[[ -88.1  -94.1  -92.4  -94.8  -90.4  -96.6  -93.2  -94.2  -87.4]
 [-274.1    7.9  -88.9  -55.4  108.7  -70.0  184.4  -25.0  -50.6]
 [ -94.2  -76.9  -95.6 -109.9 -100.4  -82.0  -89.4  -93.7  -88.2]
 [ -88.2  -93.5  -93.1  -99.4  -91.9 -103.0  -96.4  -99.2  -89.9]
 [ -80.5  -89.5  -94.6 -101.2  -92.4  -99.2  -98.0  -96.5  -76.1]
 [ -96.0  -99.4  -89.8  -87.5  -93.2  -82.0  -90.3  -91.8 -100.3]
 [-103.7  -12.3  -90.4  -54.9  -37.8  -66.8  -85.4  -33.1  -57.4]
 [-103.6 -103.9  -94.8  -75.8  -88.1 -107.1  -95.2  -97.2 -102.2]]
Rows and columns are numbered from 0.
The top-right entry is -87.4
The entry just left of -96.6? -90.4
The entry in the bottom-right corner? -102.2
The entry in row 1 and column 2: -88.9
The bottom-left entry? -103.6
The entry at row 0, column 1? -94.1
The entry just right of -89.8? -87.5
The entry at row 1, column 0 is -274.1
The entry in the top-left corner? -88.1
The entry directly above the largest entry is -93.2
The entry just left of -93.5? -88.2
The entry at row 0, column 2? -92.4
The entry at row 2, column 2: -95.6
The entry just right of -96.5: -76.1
The entry just left of -97.2: -95.2
The entry directly below -50.6 is -88.2
The largest entry is 184.4
The entry just left of -94.6 is -89.5
The entry just left of -101.2? -94.6
The entry just left of -100.4? -109.9
The entry just right of -66.8: -85.4
The entry just right of the smallest entry: 7.9
The entry just left of -87.5? -89.8
The entry just left of -96.4: -103.0
The entry just right of -54.9 -> -37.8

[[65 37 36 49 86 65 55 51 44 38 64 54 78 28]
 [48 69 84 22 69 41 69 68 29 78 49 63 49 28]
 [61 35 26 67 61 64 44 43 61 31 60 47 66 28]
 [51 54 55 51 48 50 52 53 52 54 51 52 48 28]
 [69 25 15 65 84 73 45 42 56 22 68 49 85 28]
 [55 39 26 77 37 60 37 40 71 31 54 43 53 28]
 [66 32 26 59 82 68 49 46 52 29 65 51 78 28]
 [52 54 58 47 59 51 56 55 47 56 52 54 55 28]
 [60 37 28 65 61 63 45 44 59 34 59 48 65 28]
 [60 45 47 45 77 58 57 54 42 49 60 56 70 28]]
The 2nd largest entry -> 85
Which number is the entry in the top-right corner?
Answer: 28
Which number is the last entry, reading row by row?
Answer: 28
The entry directly below the smallest entry: 26
Which number is the entry just left of 50?
Answer: 48
Which number is the second entry in reading order?
Answer: 37
The top entry of the column that holds the smallest entry is 36
The smallest entry in the first column is 48
The second entry on the diagonal from the top-right corner: 49
Which number is the 2nd-last entry, reading row by row?
Answer: 70
The maximum is 86
The fifth-last entry, reading row by row: 49
The largest entry in the last row is 77
Which number is the first entry in reading order?
Answer: 65
Which number is the entry just right of the smallest entry?
Answer: 65
Which number is the third entry on the diagonal from the top-right corner?
Answer: 47
The 3rd entry from the end, reading row by row: 56
Which number is the entry just left of the largest entry?
Answer: 49
Which number is the bottom entry of the column that holds the smallest entry?
Answer: 47
The entry just right of the largest entry is 65
Which number is the 3rd entry on the main diagonal?
Answer: 26
The bottom-left entry: 60
Which number is the entry directly above 15?
Answer: 55

Read these off the grid that follows.
1) Give the entry just right of the smallest entry.
2) Give the 1st entry in reading order.
3) Give the maximum.
4) Give the entry just right of the largest entry.
5) Give the 3rd entry in reading order.
6) Give the fourth entry in reading order.
7) Give the entry just right of the centre entry.
8) Give the minimum.
[[1.8, 1.0, -0.5, -1.7, -0.4, 0.9, -0.7], [0.4, -0.8, 0.8, -0.4, 0.9, -0.3, 0.9], [1.1, 0.4, -0.4, -1.0, -0.4, 0.6, -0.6], [-0.9, 0.5, -1.9, 0.0, -1.7, -0.9, -1.6], [-0.3, -0.2, -0.6, -0.1, -0.6, -0.4, -0.5], [-1.1, -1.0, -0.2, 0.5, -0.3, -0.8, -0.1], [-1.3, -1.4, 0.3, 1.5, -0.1, -2.3, 0.8], [-1.5, -0.7, 0.7, -1.7, 0.4, 2.2, -0.5], [-0.3, 0.4, -1.8, 0.2, -1.7, -1.0, -1.5], [0.8, 0.3, -0.4, -1.1, -0.4, 0.5, -0.5], [-0.3, -0.1, -0.2, -0.4, -0.2, -0.3, -0.2], [-0.5, 0.3, -1.6, 0.0, -1.4, -0.8, -1.2], [-1.5, -1.0, -0.1, 0.6, -0.2, -1.2, 0.1]]
1) 0.8
2) 1.8
3) 2.2
4) -0.5
5) -0.5
6) -1.7
7) -0.1
8) -2.3

m =
[[ 0.054 -0.109  0.115 -0.043  0.107  0.059  0.033]
 [ 0.105  0.041 -0.060 -0.130 -0.061  0.062 -0.080]
 [-0.148  0.094 -0.121  0.095 -0.124 -0.045 -0.220]
 [-0.035  0.002 -0.069 -0.001 -0.042 -0.053 -0.051]
 [-0.126 -0.074  0.006  0.063  0.006 -0.113  0.022]
 [-0.164 -0.204  0.085  0.195 -0.051 -0.173  0.089]
 [-0.242 -0.021 -0.190 -0.235  0.255  0.162  0.055]
 [-0.127  0.072 -0.125  0.096 -0.123 -0.025 -0.212]
 [ 0.076  0.043 -0.062 -0.115 -0.043  0.052 -0.067]]
The entry directly above 0.095 is -0.130
The entry in the top-right corner is 0.033
Give the entry in the bottom-left corner.
0.076
The third entry on the diagonal from the top-right corner: -0.124
Give the last entry in the row that holds the smallest entry.
0.055
Give the entry in the top-left corner.
0.054
The entry directly below the smallest entry -> -0.127
The 3rd entry, reading row by row: 0.115
Give the 3rd smallest entry.
-0.220
Give the entry just right of the smallest entry.
-0.021
Give the entry just right of -0.053.
-0.051
The entry in the bottom-right corner: -0.067
The entry just right of the largest entry is 0.162
Give the largest entry in the last column.
0.089
The 2nd smallest entry -> -0.235
Give the maximum.
0.255
Give the third entry on the main diagonal.
-0.121
The entry just left of -0.121 -> 0.094
The bottom entry of the column that holds the largest entry: -0.043
The minimum is -0.242
Give the fourth entry from the end, reading row by row.
-0.115
The entry just left of 0.063: 0.006
Give the smallest entry in the first row.
-0.109
The second entry on the diagonal from the top-right corner: 0.062
Give the entry directly above the centre entry.
-0.001
Give the entry directly below 0.063.
0.195
Give the entry just left of 0.059.
0.107
Give the entry directly below the largest entry.
-0.123
The 2nd-last entry, reading row by row -> 0.052
Give the 4th entry, reading row by row.
-0.043

Questions about the array below. Indices start at 0.
1) Report the entry at row 0, column 2.
2) Report the entry at row 0, column 0.
3) Report the entry in row 0 and column 1.
4) Report the entry at row 1, column 0.
5) Report the entry in the bottom-right corner.
6) Report the entry at row 2, column 0.
7) Report the entry in row 2 and column 1.
8) Report the entry in the bottom-left corner.
[[4 4 4 4 5 1 2 5 5 5 4]
 [4 7 5 3 5 3 3 4 4 3 3]
 [4 7 5 4 5 4 4 3 4 3 3]
 [4 5 5 3 5 4 5 3 4 2 3]
 [4 5 4 4 5 1 2 5 5 5 3]
 [4 7 5 4 5 3 3 4 4 3 3]
 [4 6 5 4 5 2 2 5 5 4 3]
 [4 3 4 4 4 1 3 5 5 5 5]
 [4 4 4 4 5 1 2 6 5 4 4]
 [4 2 3 4 4 2 3 5 5 4 5]
 [4 6 5 3 5 4 5 3 3 2 3]
 [3 7 5 4 4 2 3 5 4 4 3]]
1) 4
2) 4
3) 4
4) 4
5) 3
6) 4
7) 7
8) 3
